These are the activations of a small neural network, seen along a few directions. Each row is one input.
In each table, some parts of the input vary, and every possible input appears once, in random order.
Descriptions start from the smaller parts, as in this example, which fits no table here: one of 6 places along a line, together with either a single point or one of 9 places around a ring or (one of 3 separate values, together with one of 5 places around a ring).
Shared parts are said once, and a part with two or three values counts as separate values.

Other details of the inputs vary at random and push rows far along two fixed directions, the same in every table; ignore that.

Rows:
x1: [  3   3  -3   2  38   4  -9  23  35 -15   3  14   3]
x2: [  4   1  22  16  -4  14   1  -2 -17  -7  41 -18  -9]
x3: [  9 -19  20  10 -16   7  25   8 -13  -4   8 -10   8]
x4: [ 22  24 -33 -23  14   1 -28 -19  31 -24  -3  11   4]
x5: [-21  -5  20  16 -31 -23  -7 -18 -37  32 -36 -12   0]
x6: [ 14  21 -18   5  28  -3 -35   5  26 -13 -12   4   8]
x7: [ 10   4  -6  -5  35  15   2  22  43 -22  22  14  -1]
x8: [ -2  -3  -3  15  32  -8 -11  31  25   0 -40  10  19]
x9: [ 14  16 -36 -25  17   1 -19 -20  43 -12  -6  21  -2]
x10: [ 12  13  15   9  -6  18  -6 -13 -14 -15  56 -21 -14]
x11: [-31 -15  23   2 -23 -10  32   4 -26  33 -22   6  -8]
x12: [ 20   8 -17  -5  24  -8 -27   2  27 -19 -14   9  10]
x13: [-15  -2  10  -9 -23   2  21 -19 -22  16  11  -1 -16]
x14: [-12  -9  -5   3  17 -28 -11  22  13  16 -76  19  24]
x15: [  2 -18  26  22 -18  -7   7   4 -30   8 -15 -16  10]
x16: [ -9   6   3 -14 -24   5  14 -28 -20  10  22  -4 -21]
x17: [-15 -13   6   1 -14   6  23  14 -27   6  29  -9  -8]
x18: [ 21  17 -21  -1  29  11 -24   4  35 -21   5   5   6]
x19: [ 35   9  -3  -4 -13  46  22 -20   7 -32  80 -22  -8]
x20: [-15   1 -27  -8  33 -16 -17  29  17   1 -18  19   2]
x21: [-34 -14  16  18  -9 -22  -3  22 -48  28 -18 -10   0]
x22: [-21   7  14  -3 -28 -10   2 -24 -36  22  -1  -8 -18]
x23: [ 25  -4  -3 -19 -27  34  37 -19   4 -20  49  -7  -3]
x24: [ -7 -18  27  27 -11   6  24  22 -17  12  -9 -14  13]
x25: [-10  -7 -13  -6  16 -20  -7   8  28  17 -56  24  10]
x26: [  2 -13   5  -8 -28  15  36 -14  -1   6  18  -1  -6]
x27: [-17 -17  22  14 -31 -13  15 -11 -31  31 -27  -8   2]
x28: [  6  -2   9   1 -29   2   6 -20 -26   3   3 -15   4]
x29: [-16   4 -17 -21  21 -12  -1   5  28  11 -33  30  -5]
x30: [  6  21 -44 -26  31   2 -29   2  28 -22  26  14 -11]
x31: [ -7 -24  31  26 -16 -15  13  16 -31  16 -30 -12  15]
x32: [ 42  16  -6 -12 -21  31   2 -38  -1 -38  75 -21 -13]
x33: [ 20  14 -15  -9  37  19 -13   6  43 -32  35  11  -6]
x34: [-31   9 -17   6  31 -43 -52  27  -8  19 -58  12   4]
x35: [ -1 -11  16   6 -30  -1  15 -10 -30  11  -9 -14   9]
Description of these inputs: one of 5 places along a line, together with either a single point or one of 6 places along a line.
The inputs of x18 and x24 match in every part but the place on the line of 5. If x30 is changed in the same way as x18 into x24, which row does it become? -> x17
A walk changes only the place on the line of 5. It starts at x32 and steps to x12. List the rest of the walk in order. -> x15, x31, x3
Change only the place on the line of 6 in x33. List by row number the other rows that result. -> x13, x15, x19, x27, x35
List by row number the other rows that have the place on the line of 5 in common with x8. -> x1, x14, x20, x25, x29, x31

Rows:
x36: [ 29   6  -1 -26 -45  46  49 -46  -2 -19  69 -16 -13]
x37: [-14  12  -9  11  58 -20 -44  41  26  -4 -28  19   2]
x38: [ 23 -21  27  19 -35  31  46  -9 -14  -5  35 -27  10]
x39: [-25  -8   2 -22 -40  25  52 -17 -34  17  68  -6 -34]
x40: [ 33 -11  12  -6 -26  53  51 -12   3 -33  97 -22 -10]
x41: [ 35  42 -52 -35  34  13 -38 -22  55 -40  22  16  -4]
x42: [-20   9  -6   3   5 -45 -43 -14  -8  27 -73  12   1]
x43: [-22 -25  63  55 -31 -14   5  24 -77  28  -9 -39  10]
x44: [ -2  -7   6  -1  25  16  21  26  22 -10  27  10  -6]
x45: [ 15  15 -24  -6  28 -18 -42   1  23 -17 -30  12  13]
x46: [-19  23 -46 -25  42 -19 -42  13  23  -4  -8  24 -17]
x47: [-48 -28  44  22 -49 -44  19  -8 -56  67 -88   0   7]
x48: [ 22   3 -40 -34  37  -3 -10   4  66 -27 -35  37  17]
x49: [ -9 -11  26  45  -2 -21 -24  19 -27  20 -47 -19  24]
The inputs of x44 and x37 match in every part but one. If x36 is changed in the same way as x44 into x37, which row does it become? -> x41
What is each input in this table made of? -> one of 2 separate values, together with either a single point or one of 6 places along a line

Rows:
x50: [ 14  10 -26 -26   3  14   4 -16  30 -15  15  12  -4]
x51: [ 18  21 -18 -15   3  24  -7 -23  14 -24  56  -6 -18]
x52: [  0  -6  31   8 -45  19  29 -22 -49   5  52 -30 -16]
x53: [ 15   8 -20 -22   4  19   6 -12  24 -19  35   6  -8]
x54: [ 13   8 -22 -19  17  19   8  -3  35 -19  28  13  -8]
x55: [-32 -13  20  36  28 -44 -32  50 -19  28 -82   6  23]
x56: [-23  -6   8  13  -3 -40 -23   6 -22  30 -74   6  12]
x57: [ 29  20 -21  -8  10  29 -11 -10  14 -39  67 -13  -9]
x58: [ 17  20 -19 -13   5  16 -11 -20  14 -18  38  -1 -12]
x59: [ -3  12 -28   3  61 -22 -45  40  43  -9 -50  25  19]
x60: [ -3 -14  25   2 -50  11  35 -22 -43  13  24 -20  -8]
x61: [ 17 -15  23  33  10 -10  -9  20  16  -6 -52  -4  37]
x62: [ 26  21 -27 -25  -9  20  -3 -36  18 -22  40  -2 -12]
x63: [-25 -11  13  12  -5 -36 -11   9 -22  32 -71   7  12]
x64: [ 33  19 -27 -33 -14  34  13 -40  21 -30  65  -3 -17]
x65: [ -9 -17  32  14 -34  10  36  -3 -38  16  22 -17  -8]
x66: [-22 -13  21  15   0 -13  11  18 -13  21 -25   2   1]
x67: [ -4   4 -33 -15  49 -18 -23  24  55  -3 -51  38  12]
x68: [-25 -19  16  14   3 -28   3  24 -11  28 -58  10  12]
x69: [-17 -16  13   6 -15 -13  17   5 -16  22 -38   3   6]
x70: [-15 -11  33  14 -29   5  24  -3 -38  16  20 -18 -10]
x71: [ 11  11 -19 -17  13  17   1  -5  27 -16  27   9  -7]
x72: [  0  -8  29  26 -25   6   2   1 -50   1  32 -32  -4]
x73: [-20 -16  24  12 -25 -14  16   1 -34  25 -25  -8   5]
x74: [-16  -7  28  20 -23 -12  -2  -5 -46  20  -8 -17  -3]
x75: [ 26   7 -19 -12  17  32  11   5  31 -34  61  -1  -7]
x76: [ 29  17 -23 -28 -14  35  13 -35  17 -29  68  -7 -15]
x77: [ 17   9 -17  -6  21  20  -3  11  27 -27  38   1  -1]
x78: [-12 -17  32  27 -13  -2  11  21 -37  12   5 -19   5]
x79: [ 12  19 -32 -17  19  -5 -26 -10  32 -11 -11  14   0]
x80: [-11 -20  27   9 -37   3  36  -6 -37  18   4 -15  -1]
x81: [-20  -4  25  20 -13 -18  -8   1 -37  19 -16 -12  -3]
x82: [-30 -15  12  15  11 -38 -13  26  -9  30 -74  14  16]
x83: [ -4  16 -38 -10  52 -32 -53  15  47   0 -66  33  12]
x84: [ 10   4  -7 -13   3  24  19  -6  17 -15  45   2 -14]
x85: [ 45  10 -20   2  45   9 -25  10  69 -35 -27  15  31]
x86: [ 19   5 -20 -24  -4  26  21 -16  24 -20  41   4  -8]
x87: [ 10   7 -34 -26  24   2  -4   1  47 -12 -15  27   2]
x88: [ -9   8 -35 -16  48 -27 -33  23  54   3 -70  39  17]
x89: [-12  -7  20  13 -29 -15   0 -12 -42  19 -15 -16   1]
x90: [-18  -8  30  17 -20  -8   9   1 -39  19   0 -15  -6]
x91: [-19 -11  15  12  -5 -25  -7   8 -23  21 -39   0   6]
x92: [ -5  16 -34 -11  54 -21 -40  21  51  -3 -51  35   9]
x93: [ 13  17 -18 -17  10  22  -2 -13  21 -21  44   1 -14]
x94: [  5  10 -13 -13  13  14   1  -2  23 -12  27   8  -9]
x95: [-18 -10  23  18 -20 -21  -7  -3 -44  23 -25 -14   2]
x96: [ 16  14 -26 -22  13  13  -7 -13  28 -21  25   8  -6]
x97: [-18 -15  33  17 -28  -4  20   2 -41  24  -1 -14  -2]
x98: [  3  -8  25   2 -51  16  31 -29 -47   4  44 -29 -12]
x99: [ -7 -22  37  27 -22   7  28  19 -41  11  19 -23   1]
What is each input in this table made of? -> one of 2 separate values, together with either a single point or (one of 4 places along a line, together with either a single point or one of 5 places along a line)
The inputs of x64 and x63 match in every part but the choice among 2 separate values. If x92 is changed in the same way as x64 into x63, which row does it become? -> x52
The inputs of x95 and x83 match in every part but the choice among 2 separate values. If x74 is changed in the same way as x95 into x83, which row does it become? -> x58
Change only the choice among 2 separate values in x97. List by row number the other rows that result. -> x71
Change only the place on the line of 5 in x94. List by row number the other rows that result. -> x50, x53, x71, x88
